These are the activations of a small neural network, seen along a few directions. Each row is one input.
In each table, some parts of the input vary, and every possible input appears once, in random order.
A made-up example of a description, with smaller parts first: values(2) and (point or line(11) or (line(6) and ring(8))).
Shared parts are said once, and a part with two or three values counts as separate values.
(in the rows, 128 means zero)

Other details of the inputs shift rows strongly along two fixed directions, in all tables alike. That doesn't count.

A family of inputs:
R1: [145  83 141 130 120 133 165 136 125  91 107]
R2: [128  97 134 120 126 129 139 132 151  93 122]
R3: [126 128 131 143  98 146 100 165  33 116 115]
R4: [130  96 132 124 125 130 137 127 150  92 120]
R5: [120 154 115 116 152 147 144  97 182 151 135]
R6: [132 103 135 121 132 130 138 133 151  91 114]
R7: [135 147 111 126 158 151 175  98 160 162 139]
R8: [139 151 119 123 149 161 165 100 169 162 138]
R9: [111 150  92 107 143 185 161 118 157 162 131]
R10: [121 177 119 133 135 117  97 117 116 184 159]
R11: [131 138 146 131 108 105  92 140  84 120 128]
R12: [119 178 117 137 131 113 100 121 118 187 156]
R13: [142  83 140 131 129 132 166 134 122  92 106]
R14: [120 150 112 120 161 143 146 106 182 154 139]
R15: [113 149 110 120 154 137 153 116 183 158 145]
R16: [132  98 132 125 128 131 135 125 150  91 115]
R17: [132 134 140 143 109  99  92 149  85 124 124]
R18: [123  99 134 121 132 125 145 141 149  94 123]
R19: [129  99 133 125 122 133 136 118 150  90 111]
R20: [119 146 106 128 152 141 146 102 184 157 137]
R21: [123 183 122 125 137 117  98 121 118 181 158]
R22: [128  93 131 129 126 128 139 129 148  93 120]
R23: [125 119 119 129  94 128  96 168  38 128 107]
R24: [122 183 122 131 142 116  99 122 115 182 155]
R25: [129 137 144 130 105 105  93 141  86 121 132]
R26: [128  98 133 125 119 133 137 119 150  91 117]
R27: [140 181 127 135 129 124 108 116  95 202 147]
R28: [136  76 141 129 132 128 167 138 122 101 101]
R29: [129 134 141 139 110  97  96 154  84 124 129]
R30: [131 128 137 146 103 100  91 143  85 125 130]
R31: [130  94 131 129 129 128 138 128 148  92 115]
R32: [125  99 135 120 120 131 140 125 150  92 119]
R33: [134 137 145 131 114 103  91 147  85 121 131]
Description of these inputs: values(3) or line(6) or (line(4) and ring(6)).
- Change only the ring(6) part in R22. List by row number the other rows that result. => R10, R14, R18, R24, R31

A family of inputs:
R34: [124 141 119 150 144 123 126 100 169 169 145]
R35: [133  85 146 115 110 157 157 129 137  70 113]
R36: [141  71 146 116 146 120 153 129 140  77 107]
R37: [122 156 107 140 158 135 150 127 146 156 138]
R38: [126  82 143 129 113 132 177 134 136  81 107]
R39: [138 143 114 109 133 156 136 111 145 167 134]
R40: [142 165 129 136 101  95  78 140  32 193 149]
R41: [123 158 120 119 144 131 120  94 162 147 151]
R42: [ 98 145 100 115 147 137 130 122 148 157 143]
R43: [123 160 101 140 153 137 138 125 153 148 138]
R44: [138  69 131 122 116 126 174 142 137  96  96]
R45: [142 102 163 147  80  82  60 154  48  81 128]
R46: [150 109 158 146  95 115  79 174  29  82 115]
R47: [118 183 133 139 104 112  48 142  47 176 130]
R48: [149 181 127 143  90 104  57 139  51 183 134]
R49: [131 163 126 121 158 121 135  98 158 157 131]
R50: [115  80 124 111 120 150 129 143 150  66 104]
R51: [138 145 106 113 130 151 128 112 153 161 137]
R52: [125 152 113 139 160 139 156 124 140 160 135]
R53: [130  68 140 134 121 125 137 129 159  73 122]
R54: [149 179 136 140  92 108  63 138  41 190 131]
R55: [119 148 120 121 136 144 156 106 137 159 151]
R56: [125  90 164  98 119 108 146 177 176  72 137]
R57: [ 98 150 102 124 145 131 133 123 153 160 131]
R58: [ 98 148  95 114 142 139 118 119 154 149 142]
R59: [126 134 118 145 148 127 127  99 162 166 157]
R60: [118 185 124 142 102 109  42 143  57 169 133]
R61: [135 142 120 123 138 145 152 114 143 178 123]
R62: [147 108 164 159 101 105  96 177  27  94 104]
R63: [117 157 116 131 132 134 154 109 148 158 143]
R64: [107  75 128 121 126 129 157 147 141  82  96]
R65: [129 144 104 124 135 127 151 118 150 174 132]
R66: [131 152 125 113 165 125 136 102 151 157 142]
R67: [142 192 143 134 114  84  50 122  44 169 155]
R68: [130  80 143 134 118 119 139 127 163  68 109]
R69: [135  91 145 122 124 116 144 123 157  63 101]
R70: [133  93 140 128 104 147 153 131 149  66 104]
R71: [125 147 111 129 161 145 153 123 135 157 147]
R72: [134  86 144 113 126 122 141 122 153  60 113]
R73: [132 157 108 129 153 159 128 121 149 143 144]
R74: [123 149 130 121 138 157 152 106 136 159 146]
R75: [100 141 107 113 149 140 136 119 142 160 140]
R76: [132 163 109 138 151 154 130 122 154 146 132]
R77: [142  67 139 113 120 146 166 140 132  93 103]
R78: [154 103 169 148 104  69  80 158  34  96 101]
R79: [123 147 120 144 141 125 122 102 171 161 143]
R80: [117 161 110 131 127 137 143 107 154 150 142]
R81: [147 103 162 150 103 111  93 176  23  91 116]
R82: [135 105 156 142  75  93  96 163  33  86 128]
R83: [124 154 132 130 136 151 156 107 141 163 134]
R84: [129 142  97 114 132 135 135 115 152 163 143]
R85: [105  81 116 122 119 128 139 147 153  70  97]
R86: [112  72 137 112 130 149 149 145 136  80 103]
R87: [119 177 132 130 106 118  45 142  42 172 142]
R88: [125  95 167 107 117 101 150 179 180  75 125]
R89: [126 159 117 120 128 158 133 104 150 145 149]
R90: [150 118 168 142  88  71  71 153  40  81 106]
R91: [123 155 100 131 155 143 135 124 148 145 150]
R92: [132 160 118 134 153 158 138 121 147 153 129]
R93: [131  88 144 128 119 119 141 124 160  64 104]
R94: [117 156 109 121 130 142 139 106 149 147 154]
R95: [136  67 124 114 116 128 165 144 139  88 111]
R96: [126 139 119 156 147 121 131 100 168 170 144]
R97: [122 151 106 131 160 141 147 126 141 153 150]
R98: [124 135 118 140 146 129 122  99 164 164 157]
R99: [133  90 148 124 107 151 161 130 142  73 101]
R100: [129 148  98 124 130 130 138 116 157 166 131]
R101: [138  83 147 111 137 121 150 126 145  66 110]
R102: [112  77 138 121 128 143 153 146 140  83  91]
R103: [132 158 127 123 164 119 139 103 156 161 130]
- Changing only one part turns R56 into R88. The same change can be made to R50. Which row results? => R60
- Changing only one part turns R85 into R58. The same change can be made to R83. Which row results? => R74
- What is each input in this table made of? => values(2) and (point or line(10) or (values(4) and ring(6)))
- Change only the values(2) part in R94. List by row number the other rows that result. => R80
- Change only the values(4) part in R70. List by row number the other rows that result. => R48, R60, R76
- Change only the values(2) part in R49. List by row number the other rows that result. => R101
- Change only the values(4) part in R87. List by row number the other rows that result. => R35, R39, R46
- Start at R78 and move only the line(10) part, one step at a time. The first step leads to R103. Which rows follow, in order? => R49, R90, R69, R93, R68, R79, R34, R96
